These are the activations of a small neural network, seen along a few directions. Each row is one input.
In each table, some parts of the input vary, and every possible input appears once, in random order.
Descriptions start from the smaller parts, as in this example, which fits no table here: one of 6 places along a line, together with either a single point or one of 11 places along a line or (one of 2 separate values, together with one of 8 places around a ring).
Shared parts are said once, and a part with two or three values counts as separate values.
(in the rows, 128 means zero)

Other details of the inputs vary at random and push rows far along two fixed directions, the same in every table; ignore that.

A family of inputs:
x1: [109 115 143 106  60 135  57 122 188  79 160 184 180]
x2: [121 120 145 106 146 163 132  95 130 130 103 143 133]
x3: [103 138 123 125 150 142 132 111 139 143 129 129 135]
x4: [166 150 115 146 127  98 165 146 102 112 125  95  81]
x5: [ 94 118 109 105 145 133 131 137 130 152 102 115 153]
x6: [149 166 111 149 133  78 153 144 112 135 145 108  88]
x7: [124 116 147 111 149 158 131 108 119 134 109 130 128]
x8: [114 123 118 125 160 152 129 124 117 148 127 138 138]
x9: [116 131 124 120 158 136 131 116 111 150 132 149 135]
x10: [153 138  90 130 125  79 158 192  91 132 116  92 112]
x11: [117 125 131 132 156 147 148 121 113 134 116 121 123]
x12: [117 127 154  98  63 142  86 110 195  51 131 164 152]
x13: [121 130 134 131 136 137 145 106 133 129 115 110 116]
x14: [114 120 126 120 151 143 122 114 112 154 131 154 143]
x15: [146 144  93 136 122  74 156 180 107 139 117  78 104]
x16: [130 117 147 126 136 140 134 101 130 136 110 117 116]
x17: [123 116 137 120  68 151  79 139 165  69 148 168 171]
x18: [126 114 126 127 154 133 125 117 106 163 134 146 143]
x19: [109 129 118 121 161 147 135 117 122 152 128 149 130]
x20: [159 159 129 142 126  91 166 138 115 113 125  84  76]
x21: [136 100 134 130 148 149 131 111 110 149 114 118 134]
x22: [ 92 136 134 113 149 145 126  97 142 148 130 152 145]
x23: [116 114 121 128 155 152 125 125 112 154 128 136 138]
x24: [125 103 136 126 147 158 131 107 113 143 109 126 134]
x25: [167 160 107 136  50  71  97 185 156  40 172 149 115]
x26: [115 107 137 131 148 157 129 118 114 140 117 127 137]
x27: [110 121 145 124  67 150  76 127 184  74 146 160 171]
x28: [ 92 116 109  94 152 142 140 145 114 146 101 130 159]
x29: [101 135 145 113  68 154  77 121 195  61 145 167 177]
x30: [109 110 133 132 148 147 113 111 135 172 132 136 140]
x31: [109 132 136 135 147 138 145 111 132 134 119 111 122]
x32: [155 155 106 160 128  86 148 157 110 135 141  93  89]
x33: [113 118 141  95  60 143  66 127 174  72 154 205 178]
x34: [161 172 110 122  48  71 103 173 157  35 172 159 122]
x35: [137 117 128 142 137 142 129 131 111 148 133 124 136]
x36: [167 156 119 147  53  91 109 178 150  42 161 137 123]
x37: [ 97 139 142  94  66 136  75 116 195  71 154 194 169]
x38: [150 107 142 126 145 140 133 112 113 144 109 126 124]
x39: [136 113 145 120 143 148 131 117 112 135 112 123 122]
x40: [145 108 145 124 145 142 131 120 111 141 116 118 125]
x41: [164 145 133 148 123  93 156 141 109 122 126  80  78]
x42: [101 118 131 131 150 149 114 109 136 165 129 139 136]
x43: [118 119 149 117 142 151 133  93 137 136 107 124 125]
x44: [167 170 104 129  50  73 108 185 155  31 172 141 116]
x45: [106 123 132 111 150 150 124 104 122 152 128 168 148]
x46: [120 110 142 142 143 140 130 116 129 147 123 108 131]
x47: [102 130 131 106 147 150 129 103 127 148 129 169 147]
x48: [161 150 121 156 122  90 164 140 114 118 127  80  79]
x49: [161 163 111 160 133  97 163 156  99 118 135 102  94]
x50: [117  95 153 112  67 152  73 113 187  75 138 155 171]
x51: [ 90 127 111  99 144 134 135 137 132 148 103 115 151]
x52: [ 93 126 139 113 145 149 118  95 140 156 128 160 146]
x53: [ 98 127 129 128 155 145 121 108 140 158 130 139 135]
x54: [164 148 107 161 126  81 145 159 111 142 146  90  92]
x55: [128 104 146 114 149 162 128  97 118 145 101 139 133]
x56: [124 113 139 136 133 141 136 109 129 137 116 110 120]
x57: [127 113 131 122 140 136 122 114 112 159 134 159 147]
x58: [ 98 119 138 118 142 148 118  96 132 163 128 157 143]
x59: [172 133 118 160 128  91 150 161  97 125 135  92  92]
x60: [103 109 144 135 141 153 126 108 136 139 119 120 137]
x61: [124 120 131 136 148 143 140 127 113 129 120 121 125]
x62: [107 141 124 127 145 131 131 117 142 147 135 134 124]
x63: [138 112 146 132 144 136 135 103 125 148 111 110 118]
x64: [130 110 104 116 139 114 141 165 104 152 110 109 147]
x65: [117 137 133 145 138 139 134 120 133 136 127 120 132]
x66: [106 104 114 111 139 130 127 139 127 163 105 110 158]
x67: [180 151 124 141 127  92 161 145 101 115 119 100  76]
x68: [131 109 151 129 144 142 132 109 125 148 116 106 123]
x69: [116 127 135 142 141 134 139 118 131 131 121 110 120]
x70: [150 163 106 155 132  85 150 152 115 129 141  95  92]
x71: [114 120 150 118 143 153 132 101 134 134 112 117 125]
x72: [122 117 122 131 149 138 123 130 113 153 133 142 130]
x73: [165 148 119 171 120  90 151 153 112 135 141  88  97]
x74: [171 140 104 154 132  88 146 168  94 138 147 101  99]
x75: [106 127 132 126 140 135 118 109 131 153 133 144 138]
x76: [105 113 140 121 142 147 115  96 130 172 130 153 147]
x77: [167 155 126 136 130  99 162 146 102 110 123  98  79]
x78: [119 104 126 129 156 148 119 120 114 170 132 144 143]
x79: [173 146 122 130  42  89 103 168 155  26 150 132 116]
x80: [145 142  89 125 132  81 162 187  94 129 114  95 114]
Each input here is: one of 2 separate values, together with one of 4 places along a line, together with either a single point or one of 9 places along a line.
- Changing only the place on the line of 4 turns x35 into x17. The same change can be made to x59. Which row results? => x26
- Changing only the place on the line of 4 turns x46 into x60. The same change can be made to x40. Which row results? => x39
- Changing only the place on the line of 4 turns x15 into x51. The same change can be made to x55. Which row results? => x2
- A walk changes only the place on the line of 9. It starts at x12 and steps to x20. List the rest of the walk in order. => x13, x31, x29, x3, x62, x22, x37
- Which other rows agree with x65 in the place on the line of 4 and the choice among 2 separate values? List them by row number. => x5, x6, x43, x48, x52, x53, x69, x70, x71
- Change only the choice among 2 separate values in x33. List by row number the other rows that result. => x58
- Change only the choice among 2 separate values in x73. List by row number the other rows that result. => x35

A family of inputs:
x81: [119 110 128 139 179 140 153 112 105 187 105  88 113]
x82: [ 37  71 153  77 169 234  93  65 162 167  83 168 207]
x83: [153 164 134 137  97  90 134 130 141  87 147 122  88]
x84: [ 92 138  90 129 192 115 154 141  94 211 129 132 138]
x85: [160 154 137 135  95  99 128 132 134  85 147 140  93]
x86: [ 96 104 164  97  89 190  60  85 192  81 141 202 188]
x87: [160 150 126 151  79  89 123 160 142  88 150 107 106]
x88: [167 138 131 145  79  97 113 160 134  84 150 125 115]
x89: [123 115 122 124 188 149 167 123  85 170 100 105 120]
x90: [129 117 134 154 183 143 157 101  90 182 119 114 108]
x91: [142 156  82 124  91  75 110 189 122 110 168 157 138]
x92: [126 112 120 127 182 146 160 122  87 179  96 105 117]
x93: [159 155 122 158  83  84 129 150 141  83 156 111  97]
x94: [153 145 121 128  74  84 129 161 144  80 134 111 117]
x95: [164 167 126 150  94  88 134 140 144  88 151 114  92]
x96: [134 103 131 137 182 142 149 114  90 186 105  99 118]
x97: [ 81  75 162  64  61 198  39  99 203  64 125 211 230]
x98: [110 129 121 128 187 142 171 120  96 171  96  92 117]
- Changing only one part turns x93 into x90. The same change can be made to x95. Which row results? => x86
- What is each input in this table made of? => one of 2 separate values, together with either a single point or one of 8 places along a line
- Change only the choice among 2 separate values in x89. List by row number the other rows that result. => x98
- Change only the choice among 2 separate values in x83. List by row number the other rows that result. => x85

A family of inputs:
x99: [131 123 129 128 119 129 125 132 131 118 125 123 130]
x100: [153 147 102 166 216  94 213 139  44 221 106  61  64]
x101: [125 123 131 122 119 131 121 129 136 119 126 128 136]
x102: [126 129 125 123 122 128 124 132 132 120 130 133 134]
x103: [129 134 124 126 122 124 127 132 131 121 131 132 129]
x104: [127 136 123 130 123 120 124 132 130 127 139 137 127]
x105: [127 136 124 131 122 119 127 132 130 124 136 132 126]
x106: [135 127 125 129 121 120 130 139 126 121 126 118 125]
x107: [126 134 123 130 123 121 122 130 132 128 140 139 130]
x108: [125 131 124 126 122 125 120 132 132 127 136 139 134]
x109: [131 134 121 130 123 118 126 138 126 127 135 131 128]
x110: [135 125 134 130 119 127 126 127 131 118 126 124 125]
x111: [129 126 122 123 122 125 125 139 127 121 128 129 134]
x112: [127 128 122 125 122 124 121 138 129 126 133 135 135]
x113: [141 126 133 133 120 126 129 128 127 119 127 123 120]
x114: [102 113 125 132 209 159 160  97  88 216 105 118 128]
x115: [134 132 116 139 169 120 163 131  91 169 115 102 107]
x116: [134 122 133 129 118 129 125 128 131 118 125 124 127]
x117: [125 132 125 126 121 124 124 132 133 124 133 135 133]
x118: [127 126 131 125 120 130 124 128 136 119 127 127 132]
x119: [122 130 128 121 121 130 123 128 138 119 127 132 133]
x120: [127 129 135 130 121 133 123 121 139 116 130 130 127]
x121: [131 128 132 130 120 129 125 127 134 118 127 124 127]
x122: [138 128 138 132 120 130 126 121 132 117 130 128 121]
x123: [137 130 139 132 121 130 125 119 133 117 131 131 120]
x124: [130 131 130 128 121 125 127 129 134 120 129 125 126]
x125: [133 126 137 130 120 131 124 122 135 117 128 127 126]
x126: [134 127 130 130 120 126 127 132 130 119 126 121 125]
x127: [ 32  70 161  83 196 246  96  42 149 195  95 185 208]
x128: [130 130 123 124 122 121 129 137 129 120 126 124 128]
x129: [127 132 123 128 122 122 121 132 132 127 137 138 132]
x130: [129 126 121 125 122 123 122 141 126 126 133 133 134]
x131: [137 131 135 133 121 125 128 123 132 118 130 124 119]
x132: [129 133 130 129 122 125 128 127 134 119 131 126 124]
x133: [132 122 139 126 118 137 120 120 136 116 128 134 130]
x134: [131 129 139 130 121 131 123 117 137 116 131 131 123]
x135: [136 131 140 132 121 131 125 117 134 116 133 132 119]
x136: [126 125 124 121 121 126 124 136 132 120 124 128 134]
x137: [126 136 126 127 122 122 129 130 134 121 129 128 124]
x138: [129 132 123 128 122 120 128 137 129 124 132 129 130]
x139: [129 129 121 126 123 122 122 138 128 127 134 135 134]
x140: [130 127 121 126 122 121 126 142 126 124 130 129 133]
x141: [130 133 124 126 122 119 131 135 130 121 127 123 125]
x142: [131 129 133 130 121 130 124 125 136 118 129 126 126]
x143: [137 132 116 131 124 113 129 146 120 128 134 127 125]
- What is each input in this table made of? => one of 5 places along a line, together with one of 9 places along a line
- Changing only the place on the line of 9 turns x133 into x126. The same change can be made to x113. Which row results? => x99
- Changing only the place on the line of 9 turns x143 into x140. The same change can be made to x114. Which row results? => x138
- Change only the place on the line of 5 in x119. List by row number the other rows that result. => x128, x136, x137, x141
- Change only the place on the line of 9 in x132. List by row number the other rows that result. => x104, x105, x107, x120, x127, x134, x135, x137

A family of inputs:
x144: [135 128 144 147 159 135 146 101 116 157 122 106  95]
x145: [ 92 139 112 120 152 118 158 138 126 148  99  89 123]
x146: [ 98 113 112 110 164 153 133 130 111 163 112 133 148]
x147: [ 82 121 111  97 139 151 114 139 135 133 120 149 171]
x148: [121 117 147 149 168 155 141  88 117 170 119 115 119]
x149: [149 124 128 131  70 114 102 158 155  72 141 125 140]
x150: [163 161 119 143  86  91 114 154 142  77 161 145 105]
x151: [132 111 126 145 166 139 154 124  98 173 107  93 123]
x152: [147 139 145 143 168 129 173  98  96 149 108  99  83]
x153: [160 129 114 147 158 102 174 147  85 158 102  69  87]
x154: [125 123 148 149 169 152 145  90 118 166 123 112 112]
x155: [142 134 142 146  93 122 111 123 153  92 147 128 121]
x156: [ 65 100 117  83 136 166  84 124 154 149 129 183 205]
x157: [147 135 147 126  94 123 115 118 153  84 136 129 111]
x158: [151 115 111 132 114 115 121 157 106 123 140 142 134]
x159: [168 137 113 148 159  94 183 153  77 158 103  62  76]
x160: [155 128 119 148 157 106 170 147  88 161 105  70  90]
x161: [128 121 145 138 171 147 152  89 111 165 109 107 100]
x162: [ 69 134 140 110 126 151 124  97 171 117 118 140 147]
x163: [170 140 132 150  79  91 100 148 130  88 173 159 115]
x164: [129 152 113 129  96  97 106 143 145 122 163 165 137]
x165: [142 122 125 135  89 118 111 151 143  94 134 116 140]
x166: [147 122 135 115  91 123 122 145 138  82 119 124 135]
x167: [144 176 104 134  85  73 125 161 147  86 164 138 111]
x168: [100 135 133 119 140 154 118 104 140 137 136 157 141]
x169: [149 109 119 136 114 112 115 161 103 129 148 142 137]
x170: [ 73 133 131 108 157 169 120  96 144 149 129 166 162]
x171: [149 126 137 111  72 120 113 149 149  63 123 132 139]
x172: [150 141 139 147 169 124 175 102  96 156 111  89  76]
x173: [163 149 145 133  80 104 126 129 147  61 140 126 100]
x174: [ 77 124 130 103 136 161  94  99 162 146 143 186 177]
x175: [124 110 114 118 144 143 121 141 115 138 121 142 147]
x176: [114 113 142 131 160 164 119  91 116 168 133 164 141]
x177: [ 23  75 132  62 174 220  82  82 158 178 102 191 230]
x178: [119 131  99 113 112 101 110 161 127 144 146 151 154]
x179: [144 118 132 121  72 118  95 155 158  72 135 129 143]
x180: [165 135 116 148 171 102 191 143  72 164  97  63  80]
x181: [152 143 145 136  75 109 108 131 161  71 148 127 107]
- Changing only one part turns x159 into x157. The same change can be made to x145. Which row results? => x162
- What is each input in this table made of? => one of 2 separate values, together with either a single point or one of 8 places along a line or one of 10 places along a line
